Here are a small network's activations along a few directions, averaged over the inputs that share one value of a field.
Values that are neighbours, or in one group, have similar rows; names and order tell nothing.
(in the rows, 500 means zero)
Strong random noise was added to every row along 9 fixed directions; ignore it. To show where, here is one row again and again, with new noise each time:
[801 581 397 429 677 657 764 517 491 463 422 439 363 593 604 475 565 563
 532 507 335 677]
[562 567 598 475 401 343 626 637 420 721 475 659 396 533 501 461 363 366
 656 261 347 464]
[392 453 374 381 423 382 317 561 403 395 689 414 501 590 271 524 511 306
 501 274 451 466]
[357 440 578 338 490 375 486 671 379 500 515 684 518 503 551 473 394 502
 328 416 301 324]
[429 636 430 510 502 328 492 764 307 507 595 579 476 441 470 283 376 254
 351 393 284 461]
[558 537 454 289 524 370 496 309 657 537 463 408 402 597 821 556 461 608
 611 683 517 387]
[515 318 583  87 483 559 497 365 606 409 450 481 447 679 532 688 575 761
 564 461 442 367]
[573 386 472 212 476 570 478 472 421 292 481 422 474 552 476 470 542 677
 449 430 274 432]
[487 584 538 683 556 509 539 717 458 393 449 535 639 433 443 391 527 465
 421 638 625 494]
[477 442 687 432 328 409 469 342 644 669 382 575 418 509 504 579 427 465
 760 410 544 447]
[500 489 516 375 311 380 397 726 308 309 579 426 629 530 278 374 507 565
 557 347 460 298]


Field Mediv:
n7: [517 297 596 856 407 668 471 424 427 453 339 607 663 304 468 504 474 529
 513 511 491 592]
n1: [543 434 403 807 600 551 493 653 297 373 536 540 629 435 437 519 480 462
 291 491 437 551]
n16: [634 474 403 579 596 641 587 509 525 381 494 413 566 633 446 607 614 553
 584 529 651 639]
n6: [634 484 392 451 553 417 583 378 520 590 505 483 364 640 698 635 418 544
 594 461 409 533]
n2: [360 675 486 440 367 530 338 466 656 424 571 341 502 374 338 208 566 302
 535 664 631 504]
n9: [451 457 399 476 503 582 423 465 461 449 599 402 535 505 377 543 614 535
 467 426 606 568]
n11: [604 470 321 430 516 608 401 261 512 317 491 274 369 446 511 385 518 404
 451 512 285 688]
n3: [536 549 472 538 437 333 502 536 370 660 610 485 483 536 544 557 446 505
 531 323 459 392]
n4: [432 363 529 665 408 500 244 116 627 495 471 385 500 389 491 622 493 493
 545 574 593 539]
n10: [424 537 661 626 416 487 422 412 613 657 474 502 470 471 335 579 502 431
 616 423 678 558]
n14: [562 471 497 422 749 606 635 582 551 411 489 545 580 655 606 712 603 814
 324 725 603 424]
n13: [337 514 606 561 507 618 425 370 677 560 487 514 527 399 367 534 601 466
 477 627 734 553]
n8: [557 509 463 539 366 528 492 523 458 479 583 390 550 481 362 440 579 514
 616 358 610 521]
n5: [544 499 368 528 475 415 571 504 454 659 601 499 485 592 609 590 463 500
 635 368 575 511]
n12: [516 655 439 503 407 318 590 749 332 656 632 591 495 528 531 335 368 377
 611 371 368 397]
n15: [674 505 411 594 477 455 602 685 112 489 569 497 573 412 574 360 426 741
 404 353 221 425]
Mediv is arranged as a ring.
Q: Name the neighbours of n7, in listed order.
A: n16, n12
Q: Name the neighbours of n3, in listed order.
A: n10, n15
Q: Name the neighbours of n9, in listed order.
A: n13, n8
Q: Name the neighbours of n6, in listed order.
A: n1, n11
